Each row below holds a small network's activations on one input, seen along a few directions.
Each table varies a few parts of the input and shows all the possible inputs, shuffled.
Descriptions start from the smaller parts, as in this example, which fits no table here: line(6) and (point or line(11) or (values(3) and ring(8))).
Shared parts are said once, and a part with two or three values counts as separate values.

A family of inputs:
x1: -16	41	-23	-10	-9	-12	8	4	-13	0	-5	-25	1	-4	-4	-15	-7	-2	-16
x2: 7	-9	25	18	16	-14	1	3	17	31	-16	21	9	-28	-8	-19	20	-21	33
x3: -13	13	1	-2	-42	-15	15	-7	-8	-15	-4	-30	0	-2	12	4	-10	1	17
x4: 18	7	-39	-16	19	17	-10	-10	14	-1	15	0	-7	2	-9	3	0	-4	-9
x5: 17	15	-23	-6	15	-14	-2	-10	13	-17	17	15	-8	4	3	-12	-20	-8	-34
x6: -28	8	5	-24	-6	-16	-4	3	-25	-13	-16	-25	3	-14	-6	-5	0	19	-8
x7: 7	-13	8	-11	29	20	-5	3	-8	-9	-13	-23	-17	0	-11	24	10	8	-11
x8: 8	1	5	26	7	13	-4	14	4	21	1	4	-16	-14	-16	33	23	-1	-3
x9: -5	3	-8	30	-15	-34	-20	2	-10	17	1	25	8	-7	10	-8	7	17	-11
x10: 17	-20	23	5	0	-5	11	-16	19	-4	-20	-10	8	-3	10	-19	-7	-40	49
x11: 12	-8	-15	4	0	5	-18	-2	8	17	15	31	-6	-17	-16	24	22	8	7
x12: 0	22	-18	-11	0	19	18	15	6	21	-17	-28	3	2	-4	1	-14	-12	-23
x13: -6	-12	-7	-7	5	27	-5	-2	-2	-2	31	28	-2	18	-8	9	13	11	14
x14: 9	-3	1	15	-5	-25	-10	-2	12	1	13	47	-11	-13	-3	8	5	6	-18
x15: -39	24	10	5	-22	3	14	10	-23	-5	7	3	7	6	-4	-12	6	19	8
x16: 10	-19	6	-22	16	-19	-11	-9	-2	-28	5	15	-8	-2	-1	-4	-11	16	-25
x17: 18	-7	5	10	-7	20	7	0	13	-15	0	-29	-16	12	9	34	2	-14	13
x18: 6	-25	30	-19	34	-6	-5	-8	3	2	-28	-7	9	-14	-8	-31	4	-17	24
x19: 4	23	-30	5	4	-24	-14	-5	-10	2	6	-6	10	12	16	-27	-19	1	-26
x20: -11	-10	9	-25	4	15	7	13	-9	7	-28	-26	7	-9	-5	13	-8	9	-16
x21: -9	-6	9	5	0	-1	2	0	0	-18	30	44	-7	18	5	-8	-6	8	-10
x22: 25	-17	-15	-11	-15	13	-7	-17	15	-20	15	-3	-4	8	8	24	2	-6	21
x23: 8	-4	-5	13	-30	-25	-9	-18	-7	-13	5	-10	6	14	32	-8	-21	4	6
x24: 3	-4	5	-3	-31	15	25	6	9	3	-16	-32	6	4	12	23	-17	-10	10
x25: -6	-10	-2	-10	5	-28	-26	-4	-22	-10	-4	-7	9	4	11	-19	-12	25	-18
x26: -24	20	-2	16	-27	-22	4	12	-12	14	-8	4	2	-26	-10	2	19	14	-1
x27: 12	6	3	-3	32	-3	4	-11	21	15	-18	-9	9	-4	-8	-40	-3	-40	15
x28: -12	-10	35	7	21	11	12	-1	5	12	-1	20	15	4	1	-33	11	-21	39
x29: -24	5	15	3	-11	31	24	21	-7	17	-2	0	14	14	-5	8	-1	7	1
x30: 14	19	-19	4	25	25	2	6	11	3	-1	-26	-20	8	-9	12	1	-13	-18
x31: -7	2	4	15	-17	9	13	23	2	35	-15	0	8	-23	-10	20	10	2	-9
x32: 12	-25	-12	-33	22	11	-17	-12	-4	-12	3	2	-6	-4	-11	13	9	18	-2
x33: -21	4	3	18	-11	-9	-9	3	-22	-1	17	23	11	24	16	-24	-6	21	-2
x34: -10	0	13	15	12	34	8	14	-6	2	16	2	-10	22	-9	20	15	2	5
x35: 22	-11	2	0	-21	-16	0	-18	16	-34	16	12	-9	8	19	7	-18	-8	-2
The inputs of x21 and x16 match in every part but one. If x34 is changed in the same way as x21 into x16, which row does it become?
Answer: x7
Describe the family of inputs behind these rows.
Answer: values(5) and (point or ring(6))
List by row number the other rows that have the values(5) part in common with x8.
Answer: x2, x9, x11, x14, x26, x31
List by row number the other rows that have the values(5) part in common with x17.
Answer: x3, x10, x22, x23, x24, x35

A family of inputs:
x36: -26	-3	20	14	-18	-25	-4	1	-18	7	4	27	16	-4	6	-25	8	15	20
x37: 0	-4	-16	1	-8	-20	-22	-5	-12	-24	30	35	-10	8	6	9	-5	35	-34
x38: -7	19	-21	-12	-16	-11	1	-6	-12	-18	4	-23	3	15	13	-10	-23	7	-19
x39: -24	27	-24	7	-32	-16	-4	4	-23	-11	25	13	1	14	11	-2	-9	31	-29
x40: 22	-7	-13	-7	34	11	-12	-7	17	9	3	12	-8	-11	-17	3	14	-11	3
x41: 7	-10	19	4	35	13	5	5	14	21	-12	12	3	-7	-14	-14	10	-22	11
x42: -8	12	6	9	-25	18	25	17	1	16	-21	-39	-1	-8	-2	28	1	-9	6
x43: 16	-18	20	4	19	-13	-1	-15	17	-5	-5	14	6	4	11	-32	-9	-26	21
x44: -17	23	0	5	-5	0	13	21	-8	28	-28	-28	6	-18	-11	0	4	-2	-12
x45: -21	0	22	-5	13	7	8	11	-8	23	-25	-10	12	-16	-16	-17	16	-6	20
x46: -7	15	1	4	-21	-25	8	0	-6	2	-21	-25	12	-7	13	-18	-16	-7	-3
x47: 16	-15	-9	-14	4	32	-1	2	5	-17	8	-15	-20	11	-5	47	0	10	-16
x48: 17	-11	-13	-20	8	-15	-16	-16	0	-30	10	0	-9	9	10	1	-19	10	-24
x49: -17	29	-22	-11	1	15	6	16	-15	7	-4	-28	-2	5	-9	7	-3	13	-28
x50: 7	-3	-14	-19	25	12	-11	5	-4	-4	2	-4	-12	-2	-13	19	2	16	-34
x51: 14	-8	-13	12	1	-22	-25	-17	7	-9	32	49	-5	1	3	-6	8	8	1
x52: -1	-11	18	24	3	-19	-8	-4	4	4	17	49	6	4	8	-23	3	-2	10
x53: -24	21	-2	23	-37	-31	1	10	-17	12	0	11	11	-7	11	-9	-4	18	-13
x54: -11	-10	28	-2	-6	25	20	8	1	11	-18	-21	7	-6	-7	11	13	-12	39
x55: 31	-19	-8	-4	13	30	-2	-9	27	-3	10	1	-15	1	-8	30	13	-18	20
x56: 32	-15	-11	-9	17	-16	-18	-27	19	-17	11	15	-6	1	7	-15	-5	-17	12
x57: 16	-20	25	7	14	32	16	3	24	9	-5	2	-3	3	-5	13	9	-28	29
x58: -10	-8	22	-5	-2	-19	3	-10	-5	-3	-18	-8	17	-5	8	-34	-4	-10	30
x59: -7	18	-16	-6	-19	35	18	11	-6	-6	2	-39	-9	16	-1	35	-5	7	-10
The inputs of x59 and x54 match in every part but one. If x49 is changed in the same way as x59 into x54, which row does it become?
Answer: x45
Describe the family of inputs behind these rows.
Answer: line(4) and ring(6)
Which other rows does x48 become when the ring(6) part takes its other values? List them by row number.
Answer: x38, x43, x46, x56, x58
A walk changes only the line(4) part. It starts at x57 and steps to x41. List the rest of the walk in order.
Answer: x43, x52

A family of inputs:
x60: 5	-8	18	-2	20	-19	-1	-9	6	7	-22	-4	14	-7	5	-41	-7	-23	17
x61: 16	-8	-8	-22	3	30	9	-1	9	-18	-5	-35	-14	10	-1	33	-9	-5	-7
x62: -20	10	12	14	-32	8	20	13	-7	15	-14	-21	10	-1	5	7	3	-2	19
x63: -15	18	4	-13	-4	-1	17	8	-7	12	-33	-45	12	-12	-3	-15	-8	-12	5
x64: -21	6	8	1	1	24	9	21	-13	17	-10	-12	-2	-5	-17	20	17	14	-3
x65: 11	8	-11	2	6	25	7	12	10	16	-4	-17	-11	-6	-12	31	7	-6	-12
x66: 32	-27	-1	-15	25	12	-11	-22	19	-22	13	5	-11	11	3	5	-2	-15	16
x67: -2	5	-25	4	-19	-54	-33	-17	-18	-29	34	43	-1	7	19	-18	-15	37	-35
x68: -3	-10	28	21	-10	-13	7	-4	8	6	1	23	10	-2	9	-19	4	-16	34
x69: -24	36	-40	0	-35	-26	-11	5	-32	-21	27	3	-2	18	15	1	-22	44	-57
x70: 25	-12	-5	7	25	8	-9	-8	24	7	10	27	-9	-5	-10	1	13	-18	9
x71: -4	-18	19	3	20	6	-5	3	2	12	4	33	3	-7	-13	-6	18	2	14
The inputs of x68 and x62 match in every part but one. If x67 is changed in the same way as x68 into x62, which row does it become?
Answer: x69
Describe the family of inputs behind these rows.
Answer: values(2) and (point or line(5))
Which other rows does x70 become when the values(2) part takes its other values? List them by row number.
Answer: x65

A family of inputs:
x72: 3	-21	18	6	11	11	-3	2	8	6	5	24	-2	-4	-9	8	16	-1	16
x73: -12	-11	26	4	3	-10	1	-1	-5	8	-12	9	12	-7	1	-22	6	-4	24
x74: -19	28	-22	10	-16	-38	-17	-4	-23	-24	34	31	-6	13	10	-18	-9	32	-38
x75: 11	-4	1	15	6	13	2	2	17	15	7	20	-2	-2	-6	7	11	-14	12
x76: 1	10	-43	3	-21	-34	-37	-13	-23	-24	34	18	-7	12	16	5	-8	43	-36
x77: 10	-4	5	7	-1	3	7	-8	14	0	2	1	4	6	7	-8	-2	-21	23
x78: 3	1	-8	-18	11	28	6	4	1	-6	-2	-25	-8	8	-7	18	-2	-1	-7
x79: 6	2	1	-4	11	-1	2	4	5	10	-19	-15	-1	-15	-8	1	2	-9	-4
x80: -24	14	7	1	-11	10	15	15	-14	14	-19	-27	10	-1	-3	-3	1	2	4
x81: -7	5	13	8	-10	-8	10	7	-1	14	-23	-18	7	-13	1	-5	1	-10	11
x82: -9	13	-22	7	-23	-36	-16	0	-21	-23	25	22	0	21	25	-8	-32	37	-59
x83: 20	-8	-3	-10	11	10	2	-5	14	-7	-7	-16	-11	-4	-4	16	-2	-13	-1
x84: 8	-3	5	10	-2	13	7	8	11	12	-6	-2	-8	-10	-8	25	11	-7	3
x85: 2	-16	14	-9	25	-4	-7	-4	2	4	-8	12	4	-9	-7	-15	8	-3	9
x86: -10	5	3	-5	-11	21	15	7	-5	-3	-6	-29	1	10	2	12	-3	-1	8
x87: -10	11	-4	-12	11	16	7	11	-8	10	-14	-24	2	-3	-12	3	2	3	-10
x88: -21	24	-34	-9	-46	-39	-12	-4	-25	-23	25	17	4	2	13	-3	-18	42	-39
x89: 24	-9	-7	-6	20	10	-2	-12	20	-4	6	5	-6	4	-2	-2	-2	-20	9
x90: 7	-4	9	3	-10	4	11	-1	8	-3	-11	-20	-2	-2	5	10	-3	-13	14
x91: -9	6	0	2	-2	30	12	17	-3	13	-1	-11	-6	2	-12	27	10	6	-3
x92: 16	-26	10	-15	24	8	-7	-12	10	-13	3	11	-5	2	-4	0	4	-7	12
x93: 10	1	-3	0	20	-1	-3	-3	12	13	-6	6	4	-7	-6	-17	3	-16	5
x94: 3	-21	22	-1	3	2	2	-8	3	-9	-1	7	4	4	5	-7	2	-7	27
x95: -4	6	10	13	-1	-9	6	0	5	18	-9	3	13	-5	3	-23	2	-18	20
Describe the family of inputs behind these rows.
Answer: values(4) or (line(4) and values(5))
What sort of input is x93?
Answer: line(4) and values(5)
Which other rows does x92 become when the values(5) part takes its other values? List them by row number.
Answer: x72, x73, x85, x94
